A small network was shown many inputs. Here are its activations along a few directions, one row for each input.
Each table varies a few parts of the input and shows all the possible inputs, shuffled.
Descriptions start from the smaller parts, as in this example, which fits no table here: one of 5 places around a ring, together with either a single point or (one of 2 separate values, together with one of 4 places along a line) or one of 9 places along a line.
Shared parts are said once, and a part with two or three values counts as separate values.
(in the rows, 128 means zero)

Other details of the inputs shift rows strongly along two fixed directions, in all tables alike. That doesn't count.

Rows:
r1: [120  56 172 138 111 145 122  98  95 104 139 183 127 110]
r2: [ 53  88 122  74 100 179 119 167  81  73 104 205 116 172]
r3: [178 148 150 173 148 113 131 103 144 165 147  90 127  95]
r4: [ 99 196  75  84 110 116 137 138 166 163  64 122 126 200]
r5: [114  54 193 143 112 164 112  92  84  97 126 174 137  88]
r6: [136  61 164 148 128 175 112 141  71  74 168 186 153  91]
r7: [ 61  61 164  84  93 173 114 146  71  64 109 199 112 113]
r8: [177 194  96 155 137  72 147 144 163 198 134  82  93 162]
r9: [111  80 128 125 134 154 117 125 114  76 154 138 159 115]
r10: [ 94 206  60  85 129  93 145 182 157 149 116 100  90 188]
r11: [138  70 191 157 131 166 102 119  71  84 160 165 143  56]
r12: [230 126 153 201 142  58 156  25 198 215 129  94 155 113]
r13: [151 180 102 131 142  84 145 138 168 172 122  70 105 135]
r14: [188  73 171 195 156 147 116  69 116 122 170 120 177  59]
r15: [239 145 157 210 158  72 150  76 178 209 158  55 127  84]
r16: [144 137 134 150 148 110 125  97 153 134 136  76 136 103]
r17: [ 50 140  81  59 117 163 123 204  96  71 123 162 125 172]
r18: [126  97 159 128 122 145 113 154  90  99 146 154 119  87]
r19: [ 64 124 112  77 114 192 110 187  74  63 129 174 128 132]
r20: [109 117 147 109 109 134 122  98 128 120  96 154 148 117]
r21: [105  53 169 117 130 154 109 112  96  56 155 141 150  62]
r22: [183 135 124 170 145 118 140 120 143 157 156 110 138 126]
r23: [ 85 199  84  86 130 118 132 175 138 134 104  98 101 161]
r24: [ 94 245  46  83 125 118 136 215 141 166  85  96  80 220]
r25: [116 161 103 109 126 116 138 165 131 135 142 126 105 149]
r26: [178  91 166 188 134 133 127  65 134 166 124 126 141 116]
r27: [ 88 176  93  65 100 101 139 149 160 149  67 129 109 176]
r28: [211 119 141 190 137  86 148  47 186 196 122 111 170 129]
r29: [ 90 201  58  91 135 119 129 164 163 138 101  76 112 188]
r30: [109 108 124 115 134 124 124 123 128  94 152 123 131 120]
Description of these inputs: one of 5 places around a ring, together with either one of 2 separate values or one of 4 places along a line.
The inputs of r1 and r5 match in every part but the place on the ring of 5. If r25 is changed in the same way as r1 into r5, which row does it become?
> r3
Which other rows does r7 become when the choice among 2 separate values takes its other values? List them by row number.
> r27

Rows:
r31: [122 178 102  98 124  54 156 127 180 167 109  82  88 147]
r32: [170 117 164 166 136 100 133  68 162 162 131  79 131  84]
r33: [195 100 130 173 137 104 144  73 168 165 134 125 174 130]
r34: [186 131 181 172 134  87 130  95 136 177 126  99 106  72]
r35: [ 98 106 140 120 143 202  98 202  46  46 187 157 136  80]
r36: [140 130 112 139 158 150 121 182  96  95 197 120 132 112]
r37: [183 102 174 189 132 147 123  86 113 149 139 152 152 101]
r38: [218  90 159 216 148 109 136  57 142 178 165 128 151 110]
r39: [ 94 102 126 101 110 168 121 154  90  87 131 202 136 153]
r40: [ 63  96 119  78 114 152 114 119 111  71 117 164 148 136]
r41: [ 84  73 143  92 103 164 118 168  76  70 152 196 108 128]
r42: [112 212  83 112 127 106 134 167 158 179  70  78  82 190]
r43: [130 121 111 118 119  94 142 134 153 135 139 120 111 152]
r44: [156 204  67 144 140  75 162 152 184 210 111  79  78 217]
r45: [201 133 177 185 145  58 147  54 176 196 133  64 120  65]
r46: [ 76 142 117  94 117 145 116 122 127 112  94 132 134 140]
r47: [ 94 193  94 101 116 131 118 158 130 152  73 116 104 177]
r48: [ 86 179  78  77 117 111 138 132 165 131  89 119 129 185]
r49: [ 95 151  72  95 123 101 146 164 155 131 113 119 104 200]
r50: [ 84 112 135 110 109 180 111 156  73  96 119 188 122 141]
r51: [129 127 122 113 118  73 150 140 147 137 138 128  98 134]
r52: [102 146 114 118 121 147 131 169 108 132 110 141  93 167]
r53: [ 90 212  70  96 150 132 123 189 140 111 134  58 116 133]
r54: [163  79 153 151 134 131 131  53 149 128 127 133 188  95]
r55: [ 83  88 158  98 103 179 112 170  64  78 136 188 103 115]
r56: [ 81 148 122  91 115 147 119 123 132 110  90 137 143 139]
r57: [167 114 156 176 147 109 134  64 162 159 123  80 142  97]
r58: [179  52 197 175 130 113 133  93 100 123 182 169 122  60]
r59: [ 97  66 139 102 107 191 116 146  74  73 131 222 158 132]
r60: [118 229  84 107 119 112 130 156 160 183  62  96 105 193]
r61: [154  68 159 159 144 117 132  61 145 118 147 113 156  93]
r62: [177  70 192 179 129 170 107  69 104 128 119 154 183  63]
r63: [189 124 170 180 134 108 123  89 143 174 127  90 119  87]
r64: [225 105 171 216 142 134 134  64 137 189 133 128 165  97]
r65: [ 70 112 133  79 109 177 112 127 109  86  87 165 162 123]
r66: [ 83  61 138  92 107 166 115 133  91  52 139 207 165 130]
r67: [109 186  54  97 153 111 134 206 141 111 167  82 119 164]
r68: [115 131 116 104 122  98 138 113 159 131 124 102 115 135]
r69: [117  94 118 124 122 127 127 116 126 108 138 156 147 147]
r70: [ 77  90 123  90 147 176 106 162  80  21 185 134 160  74]
r71: [122 217  97 106 116  79 152 185 146 192  99 105  49 175]
r72: [142 186 106 143 157 141 110 177 119 123 149  70 122 102]
The inputs of r54 and r64 match in every part but one. If r61 is changed in the same way as r54 into r64, which row does it become?
> r52
What is each input in this table made of?
> one of 6 places around a ring, together with either a single point or one of 6 places along a line
A walk changes only the place on the line of 6. It starts at r34 and steps to r63. List the rest of the walk in order.
> r42, r47, r60, r62
List by row number the other rows that have the place on the ring of 6 in common with r38.
> r36, r39, r41, r44, r58, r59

Rows:
r73: [195  89 176 191 138 112 135  47 150 160 134 121 164  85]
r74: [192 103 150 179 152 121 126  97 137 134 171 107 165  81]
r75: [117  81 144 125 132 140 124 116 113  86 162 137 142  94]
r76: [136 102 137 136 138 155 111 134 100  86 163 145 164  96]
r77: [200  93 162 181 136  99 135  37 164 162 139 119 179  89]
r78: [154 154 133 145 124 111 137  96 161 178  92 106 129 141]
r79: [ 61 170  79  71 122 144 128 194 118 104 108 125  98 171]
r80: [190 173 105 169 135  74 152 147 166 209 132  91  88 173]
r81: [103  70 180 117 119 171 104 130  74  65 144 162 138  60]
r82: [147 173 119 140 138 129 125 145 136 155 117  94 121 128]
r83: [188  81 200 189 143 111 118  60 128 137 156 103 143  40]
r84: [103  57 167 109 112 162 114  96  96  72 128 192 174  90]
r85: [178 173 124 167 132  93 147  91 184 210  97  78 117 155]
r86: [147  97 171 145 118 140 118  75 126 134 108 147 157  93]
r87: [180  83 165 167 144 111 129  86 134 121 173 110 154  63]
r88: [ 57 107 109  78 106 155 119 158 104  87  91 165 114 171]
r89: [119  95 166 122 111 153 112  90 110 114 103 165 158  96]
r90: [163  71 151 169 135 119 130  72 142 138 134 125 148 121]
r91: [142 120 141 146 124 127 128  99 143 155  99 121 126 139]
r92: [165 186  96 163 156 101 142 125 169 184 127  65 119 153]
r93: [119  73 165 136 118 155 120 121  77  93 158 201 127 113]
r94: [129 130 146 121 111 146 128 156  96 139 118 166 104 126]
r95: [ 99  88 142 106 129 174 110 158  81  59 154 166 152  95]
r96: [ 98 141 111  89 111 123 128 123 138 124  97 149 142 147]
r97: [ 97 138 116  90 122 108 128 149 132 103 136 120 115 124]
r98: [119 216  75 125 137 128 126 161 148 168 102  81 105 183]
r99: [ 71 149 115  75 114 162 114 191  94  91 108 142 108 132]
r100: [207 165 139 199 155 112 125  97 153 188 136  70 142 106]
r101: [159 114 147 161 133 118 138  87 148 155 122 121 140 122]
r102: [ 73 178 103  86 101 142 127 185 101 136  96 169  72 192]
r103: [155 154 100 154 149 121 130 121 148 146 150  95 144 144]
r104: [151 192  84 139 146  72 155 127 188 188 125  54 100 164]
r105: [114  75 141 122 133 159 119 129 100  74 165 150 149  95]
r106: [141 138 118 137 139  86 138 103 164 145 147  85 120 126]
r107: [ 98 101 134  88 105 157 127 175  82  90 141 198 121 128]
r108: [149 145 119 135 128 100 145  99 166 163 110 113 139 146]
r109: [143  64 182 148 123 145 118  68 112 107 127 167 174  75]
r110: [203 121 159 207 157 128 124  74 144 170 150  84 147  89]
r111: [160 143 115 164 153 125 128 113 142 145 152  98 147 131]
r112: [ 54 166  84  61 118 115 132 173 134 103 115 117  91 169]
r113: [135 104 145 124 118 139 134 148  99 122 143 175 122 117]
r114: [ 76 171  73  68 108 123 142 166 150 128  91 134 111 199]
r115: [ 75 163  79  79 127 135 133 183 127 107 121 120 107 169]
r116: [116 144 101 108 112 122 135 189 118 133 130 148  91 176]
r117: [119 169  99 104 132  98 140 157 150 138 125  95 108 142]
r118: [103 185  91  90 127  83 139 159 158 141 117  87  94 154]
r119: [109  78 165 119 127 152 115 133  88  72 149 153 139  70]
r120: [114 183  83 112 123  98 145 140 170 174  80 100 101 195]
r121: [101  80 165 126 113 164 115 134  66  87 146 208 119 116]
r122: [108  81 155 128 132 150 119 120  99  84 150 142 134  87]
r123: [ 74 148 105  81 123 161 115 192  95  83 119 147 122 138]
r124: [102 190  93 105 127 113 135 156 150 155 101  83  86 164]
r125: [ 78 166  81  67 106 122 138 156 149 123  91 141 121 186]
r126: [ 70 157  87  70 108 133 137 166 136 118  93 146 112 189]
r127: [ 89  57 160 114 108 176 105 116  86  79 108 176 135 120]
r128: [ 80 174  89  78 124 132 128 195 120 111 109 122 104 153]
r129: [126 118 144 134 110 147 120 169  94 133 124 159  94 140]
r130: [141 192 104 128 137  67 143 133 173 174 115  66  95 139]
r131: [183 196  95 181 160  95 139 113 173 197 131  57 126 155]
r132: [114  76 177 135 127 147 110  97 100  92 146 136 129  73]
r133: [ 69  80 131  84 108 164 118 142  97  69 115 184 137 141]
r134: [122 105 136 117 133 143 123 147 107  91 149 139 140  98]
r135: [197 190 109 183 158  91 137 116 167 194 133  61 134 132]
r136: [171  99 139 172 152 134 126  96 134 125 170 112 159  98]
r137: [ 74 102 119  91 127 178 112 165  85  58 146 164 140 127]
r138: [ 65 175  75  51 101 121 132 157 145 120  81 149 128 185]
r139: [ 71 193  77  78 119 141 128 190 129 130  94 108  88 178]
r140: [228 101 182 210 143 103 142  78 131 186 158 128 135  77]
r141: [124  51 177 141 113 168 112 152  61  82 155 197 122  95]
r142: [162  80 176 176 146 111 126  66 132 126 163 106 139  66]
r143: [161 101 135 156 133 111 135  84 156 148 130 121 147 132]
r144: [167 184  99 153 131  78 152 123 165 198 131 111  96 183]
r145: [173 131 133 166 151 125 124 116 130 134 157 107 156 104]
r146: [143 155 123 132 124 101 135  94 161 168  95 117 141 136]
r147: [ 98  48 144 113 114 160 114 111 101  72 131 175 151 125]
r148: [112 131 111 102 129 133 128 163 121  99 142 129 131 123]
The inputs of r114 and r85 match in every part but one. If r107 is changed in the same way as r114 into r85, which row does it become?
> r94
What is each input in this table made of?
> one of 4 places along a line, together with either one of 3 separate values or one of 6 places along a line or (one of 2 separate values, together with one of 5 places along a line)
Which other rows does r141 become when the choice among 3 separate values takes its other values? List them by row number.
> r121, r140
Which other rows does r110 become when the place on the line of 4 takes its other values? List them by row number.
> r92, r136, r137

Rows:
r149: [206  93 166 197 159 101 132  65 150 148 176  86 158  63]
r150: [249 146 150 227 152  57 157  58 190 237 143  71 123 118]
r151: [126  40 180 134 108 151 119  53 117 100 113 187 177  97]
r152: [168 223  74 145 132  69 158 149 188 226  98  73  82 206]
r153: [153 107 137 148 137 105 133  46 177 141 117  98 175 109]
r154: [115  85 176 128 113 154 114 125  86 103 127 171 123  92]
r155: [ 90 172  80  92 133 143 125 184 123 109 125 117 122 161]
r156: [ 92 104 125 101 129 157 115 156  97  70 150 145 138 114]
r157: [ 73 199  67  72 108 142 133 213 118 138  88 148  85 215]
r158: [ 56  54 172  81 116 193  94 149  52  15 149 184 147  59]
r159: [156  77 166 162 127 153 121 110  95 117 152 170 143 101]
r160: [ 83 140 100  91 130 151 120 173 108  86 137 135 127 142]
r161: [ 58 224  50  51 120 108 137 205 153 132  92  88  79 194]
r162: [166 128 150 162 130 108 137 105 138 169 126 118 112 121]
The inputs of r160 and r159 match in every part but one. If r155 is changed in the same way as r160 into r159, which row does it become?
> r157
What is each input in this table made of?
> one of 2 separate values, together with either a single point or one of 6 places along a line
Which other rows does r152 become when the choice among 2 separate values takes its other values? List them by row number.
> r156
Which other rows does r158 become when the choice among 2 separate values takes its other values? List them by row number.
> r154
